A =
[[136 146 127 125 114 109 141]
 [136 124 110 136 105 129 126]
 [136 145 124 125 107 129 146]
 [136 140 125 110 129 143 136]
 [136 146 127 125 114 109 141]
 [136 124 106 146 129 129 138]
 [136 147 128 125 118 107 134]
 [136 146 127 125 114 110 142]
 [136 132 123 118 142 132 109]
 [136 145 124 123 105 136 144]
 [136 124 122 136 116 138 121]
 [136 140 125 110 129 143 136]
 [136 134 125 109 147 136 108]
 [136 124 106 146 129 129 138]
 [136 144 124 122 107 143 139]]
Rows and columns are counted from 1.
(1, 1) = 136
(14, 4) = 146
(12, 3) = 125
(7, 6) = 107
(9, 7) = 109
(4, 6) = 143
(14, 3) = 106
(5, 1) = 136
(6, 5) = 129
(14, 6) = 129
(7, 2) = 147
(9, 1) = 136
(2, 7) = 126
(14, 5) = 129
(6, 3) = 106
(15, 7) = 139
(15, 3) = 124
(1, 2) = 146
(12, 6) = 143
(13, 1) = 136
(13, 4) = 109
(8, 5) = 114
(11, 7) = 121
(9, 6) = 132
(7, 7) = 134
(10, 6) = 136
(15, 5) = 107
(3, 4) = 125
(6, 4) = 146
(14, 1) = 136
(6, 6) = 129
(9, 5) = 142
(10, 3) = 124
(1, 6) = 109

W =
[[132 134 129 120 135 117]
 [133 150 131 133 118 126]
 [130 115 118 142 110 129]
 [125 143 130 132 122 120]
 [137 131 130 133 131 123]
 [126 126 124 124 112 126]
 [138 130 130 137 115 131]
 [129 117 129 145 138 128]
 [133 139 127 114 127 127]
 [131 126 130 118 124 127]
 [132 133 131 136 140 122]
 [130 116 128 119 134 120]
 [133 130 123 128 127 126]
 [120 127 127 118 137 125]]
Rows and columns are counted from 1.
(1, 1) => 132
(10, 1) => 131
(1, 4) => 120
(13, 1) => 133
(1, 3) => 129
(10, 3) => 130
(8, 1) => 129
(6, 6) => 126
(14, 5) => 137
(13, 3) => 123
(6, 3) => 124
(7, 1) => 138
(5, 1) => 137
(11, 1) => 132
(12, 4) => 119
(14, 1) => 120
(8, 3) => 129
(3, 4) => 142
(8, 5) => 138
(9, 4) => 114
(7, 4) => 137
(9, 3) => 127
(10, 6) => 127
(14, 4) => 118
(6, 1) => 126
(14, 2) => 127
(6, 4) => 124
(2, 3) => 131
(12, 5) => 134
(3, 6) => 129
(12, 3) => 128

data =
[[119 121 129 119 119 124 124 127 137 118]
 [115 109 133 110 111 125 126 131 144 113]
 [112 110 140 109 112 133 126 131 148 108]
 [120 131 140 134 133 128 124 132 136 122]
 [115 112 146 108 116 136 131 136 151 107]
 [127 139 134 140 139 132 125 127 124 130]
 [133 119 146 107 130 129 145 149 148 115]
 [126 130 123 140 128 132 121 120 120 137]]
Rows and columns are counted from 1.
(1, 1)	119
(1, 5)	119
(3, 5)	112
(1, 4)	119
(8, 6)	132
(8, 2)	130
(3, 10)	108
(7, 7)	145
(4, 4)	134
(2, 9)	144
(6, 10)	130
(3, 7)	126
(5, 8)	136
(5, 7)	131
(6, 9)	124
(8, 4)	140
(1, 8)	127
(3, 2)	110
(4, 5)	133
(3, 6)	133
(4, 9)	136
(7, 5)	130
(2, 3)	133
(4, 1)	120
(6, 8)	127
(7, 10)	115
(8, 8)	120
(7, 8)	149
(6, 7)	125

X =
[[131 122 124 124 117 138 129 117 127 125 119 128 129 129 145 119]
 [135 122 127 124 152 114 129 137 135 121 124 130 130 120 140 127]
 [126 132 127 123 114 133 125 124 121 129 133 128 134 133 144 131]]
Rows and columns are counted from 1.
(1, 1): 131
(2, 1): 135
(1, 7): 129
(1, 13): 129
(1, 6): 138
(1, 8): 117
(1, 10): 125
(2, 10): 121
(3, 6): 133
(3, 12): 128
(2, 15): 140
(2, 5): 152
(3, 7): 125
(1, 4): 124
(1, 14): 129

a =
[[128 136 118 131]
 [125 140 137 125]
 [123 121 127 135]
 [128 122 131 138]
 [126 152 117 131]
 [139 138 140 134]
 [132 127 136 101]
 [135 137 129 133]
 [133 122 131 134]
 [134 119 136 129]
 [129 121 130 135]
 [138 110 141 117]
 [136 127 132 134]]
Rows and columns are counted from 1.
row 1 col 1 => 128
row 11 col 1 => 129
row 11 col 3 => 130
row 10 col 3 => 136
row 11 col 2 => 121
row 2 col 3 => 137
row 10 col 2 => 119
row 13 col 1 => 136
row 3 col 4 => 135
row 12 col 3 => 141
row 13 col 4 => 134
row 1 col 4 => 131
row 2 col 1 => 125
row 6 col 3 => 140
row 5 col 4 => 131
row 6 col 1 => 139
row 13 col 2 => 127
row 8 col 1 => 135
row 3 col 3 => 127
row 13 col 3 => 132
row 6 col 4 => 134
row 5 col 2 => 152

M = [[129, 143, 133, 121, 141, 120, 152, 123, 144], [124, 153, 130, 123, 138, 122, 149, 120, 140], [134, 107, 128, 130, 124, 130, 117, 135, 123], [138, 98, 130, 129, 125, 130, 118, 139, 125], [115, 157, 124, 130, 124, 130, 128, 117, 123], [121, 137, 124, 131, 122, 132, 120, 124, 120], [138, 102, 130, 128, 128, 128, 122, 138, 128]]
Rows and columns are counted from 1.
row 1 col 1: 129
row 2 col 5: 138
row 2 col 7: 149
row 6 col 4: 131
row 6 col 2: 137
row 1 col 4: 121
row 6 col 7: 120
row 3 col 2: 107
row 4 col 7: 118
row 6 col 9: 120
row 5 col 7: 128
row 2 col 2: 153
row 2 col 3: 130
row 1 col 5: 141
row 4 col 4: 129
row 7 col 6: 128
row 1 col 9: 144
row 1 col 6: 120
row 5 col 9: 123
row 5 col 3: 124
row 4 col 8: 139
row 1 col 8: 123
row 6 col 6: 132
